Each row below holds a small network's activations on one input, seen along a few directions.
Each table varies a few parts of the input and shows all the possible inputs, shuffled.
A made-up example of a description, with smaller parts first: one of 2 separate values, together with either a single point or one of 9 places along a line or (one of 4 places along a line, together with one of 8 places around a ring).
Shared parts are said once, and a part with two or three values counts as separate values.
(in the rows, 128 means zero)

Other details of the inputs shift rows strongly along two fixed directions, in all tables alike. That doesn't count.

Table:
row 1: [136 131 166 139 142 124 101 149 137 132 147 121 118 119  61 107 122]
row 2: [125 139 156 165 147 110  91 158 138 135 135 138 137 129  78 118 119]
row 3: [171 149  65  42 115 127 165 128 137 110  97  84 129  98 195 140 151]
row 4: [161 167  55 100  88 107 146 147 137 106 120  67 160 125 195 167 157]
row 5: [168 160  70  45 102 124 164 132 139 110 102  75 126 109 193 135 157]
row 6: [133 123 166 110 167 125 109 134 132 152 124 147 109  94  81  84 113]
row 7: [108 138 144 184 168 114 108 164 135 144 134 148 130 127  91 117 134]
row 8: [171 167  73  47  99 119 166 131 136 115 105  66 126 115 186 143 155]
row 9: [175 161  66  44 113 122 157 127 142 112  99  76 126 104 195 139 161]
row 10: [140 124 158 142 156 132 101 139 137 129 131 141 110 102  74  98 114]
row 11: [107 134 146 183 174 113 101 158 137 143 131 155 125 117  98 121 135]
row 12: [137 175  48 114 104 109 156 157 137 113 124  71 154 126 205 176 166]
row 13: [176 165  64  46 107 123 164 134 139 114 102  68 131 113 187 135 160]
row 14: [142 118 160 138 160 132 106 142 139 129 131 148 116  97  74 103 114]
row 15: [ 30  42 145 162  70 183 177  13  65 134 150 203 135 213 196 168  95]
row 16: [141 138 165 140 137 127 101 153 135 139 155 124 119 121  61 110 119]
row 17: [107 125 143 179 178 115 107 162 134 140 127 161 128 108  98 121 126]
row 18: [131 117 150 165 162 113  97 152 135 133 123 157 134 106  88 112 117]
row 19: [ 64  44 153 149  50 179 161  13  69 125 147 193 136 227 180 167  98]
row 20: [106 125 145 183 181 115 104 158 141 145 128 154 124 108 106 117 120]
row 21: [143 127 163 142 156 129 100 137 142 132 135 142 113 106  74 103 123]
row 22: [133 133 172 109 147 119 106 153 129 151 140 123 108 126  62  96 124]
row 23: [133 141 172 109 150 125 104 151 133 149 136 130 109 127  65  98 118]
row 24: [136 121 160 140 162 129 105 130 141 133 132 146 119  87  80  94 112]
row 25: [171 157  64  75  97 128 160 128 147  91 109  73 136 102 192 146 155]
row 26: [162 146  52 102 115 113 148 130 148 100  97  85 153 100 216 156 147]
row 27: [103 136 148 183 165 113 107 166 137 140 132 152 125 119  96 116 132]
row 28: [124 130 156 166 144 105  92 160 133 136 140 130 136 129  75 117 125]
row 29: [164 156  45 101 111 110 145 136 141  95  95  82 151 102 207 155 154]
row 30: [142 117 162 142 163 132 103 137 145 133 131 141 112  97  82  99 109]
row 31: [176 160  60  77 100 130 161 126 145  95 111  69 140 110 187 146 157]
row 32: [136 139 166 139 145 129 100 147 141 130 143 128 118 120  64 108 116]
row 33: [132 167  48 113 110 106 157 153 139 106 117  69 152 124 205 174 170]
row 34: [101 147 149 180 163 112 101 168 137 142 139 141 130 131  88 127 128]
row 35: [139 120 168 112 168 128 108 140 137 152 124 143 103 104  83  88 110]
row 36: [ 35  46 143 165  65 185 174  22  61 130 148 198 127 228 190 172  97]
row 37: [142 136 167 144 144 125 107 144 138 134 139 130 113 114  65 106 118]
row 38: [ 70  58 171  91  34 191 176  22  58 147 167 167 115 239 155 153  93]
row 39: [172 159  61  45 114 124 159 129 137 109  95  74 124 100 194 135 153]
row 40: [127 128 155 169 150 111  96 156 137 133 128 148 132 117  85 107 123]
row 41: [ 65  48 151 151  45 181 168  20  67 126 150 185 141 237 173 162  97]
row 42: [125 120 150 167 164 111  96 141 137 137 124 155 137  97  93 104 115]
row 43: [130 135 157 171 146 106  98 155 134 138 131 139 131 124  79 115 121]
row 44: [ 39  61 150 165  54 176 179  31  65 135 156 184 130 236 181 179 103]
Description of these inputs: one of 4 places along a line, together with one of 11 places along a line.
Question: Changing only the place on the line of 4 turns row 17 into row 3. The same change can be made to row 36. Which row results?
Answer: row 39
Question: Which other rows does row 44 become when the place on the line of 4 takes its other values? List them by row number.
Answer: row 8, row 37, row 43
Question: Which other rows does row 31 become when the place on the line of 11 takes its other values? List them by row number.
Answer: row 1, row 10, row 14, row 16, row 21, row 24, row 25, row 30, row 32, row 37
Question: Which other rows does row 11 become when the place on the line of 4 takes its other values? List them by row number.
Answer: row 9, row 19, row 21

Table:
row 45: [193 153 159  58 133 121 110 157 128 136 110 113 100 118  62  63 146]
row 46: [146 122  68 113 105 130 150 109 134  92 117 113 154 105 191 143 142]
row 47: [123 130 145 154 147 121 109 132 134 125 129 157 135 100 104 115 123]
row 48: [140 165 165 173 205  98  66 203 160 164 138 132 123  99  35  95 131]
row 49: [176 190  68 112 139 100 118 179 158 111 114  75 148  94 147 147 149]
row 50: [157 158 131 156 166  99 105 169 155 132 111 129 127  83  94 114 126]
row 51: [ 91 115 186 178 185 124  80 158 118 151 129 166  91 133  59 103 114]
row 52: [ 97  90 174 165 125 145 137  85 106 155 134 176 120 164 123 135 114]
row 53: [183 160 102  22 106 164 177 113 158 101 134  65  95  84 146 124 144]
row 54: [161 149 159 180 192  95  56 212 161 139 141 131 126  82  27  94 126]
row 55: [190 161  62 126 144  98 130 173 165 103  99  80 144  68 158 124 150]
row 56: [ 87  67 175 168 103 156 124  75 104 116 151 178 120 188 119 134  93]
row 57: [117 137 107 121 112 133 143 114 134 117 124 116 130 152 188 145 141]
row 58: [112 118  99 120 115 139 156  84 118 123 124 134 146 139 184 142 140]
row 59: [ 99  95 111 120  94 146 179  89  99 129 123 155 122 158 195 159 125]
row 60: [117 132  83 107 137 128 146 131 125 119 102 121 133 101 176 140 153]
row 61: [ 88 116 202 185 150 113  97 138 122 171 160 161 119 148  41 107 115]
row 62: [111  54 201  63  94 163 126  47  90 161 141 163 104 164 109 102  65]
row 63: [ 90 111 122 127  55 151 160  72  91 118 143 125 147 184 169 167 119]
row 64: [122 154  94 106 124 113 160 152 125 123 129  94 147 128 163 149 148]
row 65: [ 68  79 177 167  96 165 129  63 103 131 143 182 123 200 115 137  84]
row 66: [126 141  72  97 111 132 154 137 121 123 120 102 137 142 189 167 147]
row 67: [150 149  84 125 105 112 135 151 136 105 129  76 154 112 150 136 148]
Question: Describe the family of inputs behind these rows.
Answer: either one of 3 separate values or (one of 4 places along a line, together with one of 5 places along a line)
Question: List by row number the other inputs of the same sort as row 53.
Answer: row 45, row 62
Question: A walk changes only the place on the line of 4. It starts at row 60 and steps to row 58. List the rest of the walk in order.
Answer: row 47, row 46

Table:
row 68: [ 31  62 199 244 182 143 102 106  99 163 139 242 121 158  83 111  90]
row 69: [160 117 101 110  70 145 146  93 121  89 126 109 139 143 162 149 133]
row 70: [159 182 131 109 159  97 107 203 147 146 123  91 108 108  76 108 155]
row 71: [110 102 107  86 104 172 182  60 112 113 119 144 114 135 189 143 128]
row 72: [103  67 106  73  77 147 174  41  86 130 102 149 142 166 223 145 111]
row 73: [144 125 198 157 225 117  74 183 152 161 117 176  91  69  16  55 112]
row 74: [197 181  76 109 125 111 127 157 172  86 120  62 138  69 136 134 160]
row 75: [190 145  76  98  99  98 121 138 142 102 109  83 172  98 163 139 135]
row 76: [ 99 134 161 123 114 146 145 120 110 147 156 128 105 170  96 126 129]
row 77: [159 142  93 117 109 143 139 121 154  89 142  78 136  99 152 153 134]
row 78: [101 144 110  89  90 154 169 114 118 122 154  91 119 156 161 162 137]
row 79: [ 97 108  72 187  70 135 155  84 110  89 129 134 168 168 218 193 130]
row 80: [ 93  51 238 189 104 157  83  65  93 143 161 211 121 198  40 102  69]
row 81: [169 152 127 107 190  98  98 175 160 140  90 128 119  66 109  82 130]
row 82: [176 184  67  84 188 114 136 182 180 111 103  70 114  21 159 116 154]
row 83: [175 197 130 106 181  73  85 222 161 154 113  83 122  96  75  99 155]
row 84: [ 91 104 222 155 150 113  80 150 101 188 159 181 125 166  22  85  99]
row 85: [ 50 108  92 160  68 141 178  88  86 131 144 144 150 217 224 202 143]
Question: Describe the family of inputs behind these rows.
Answer: one of 3 separate values, together with either a single point or one of 5 places along a line
Question: Which other rows does row 72 become when the place on the line of 5 takes its other values? List them by row number.
Answer: row 71, row 73, row 81, row 82
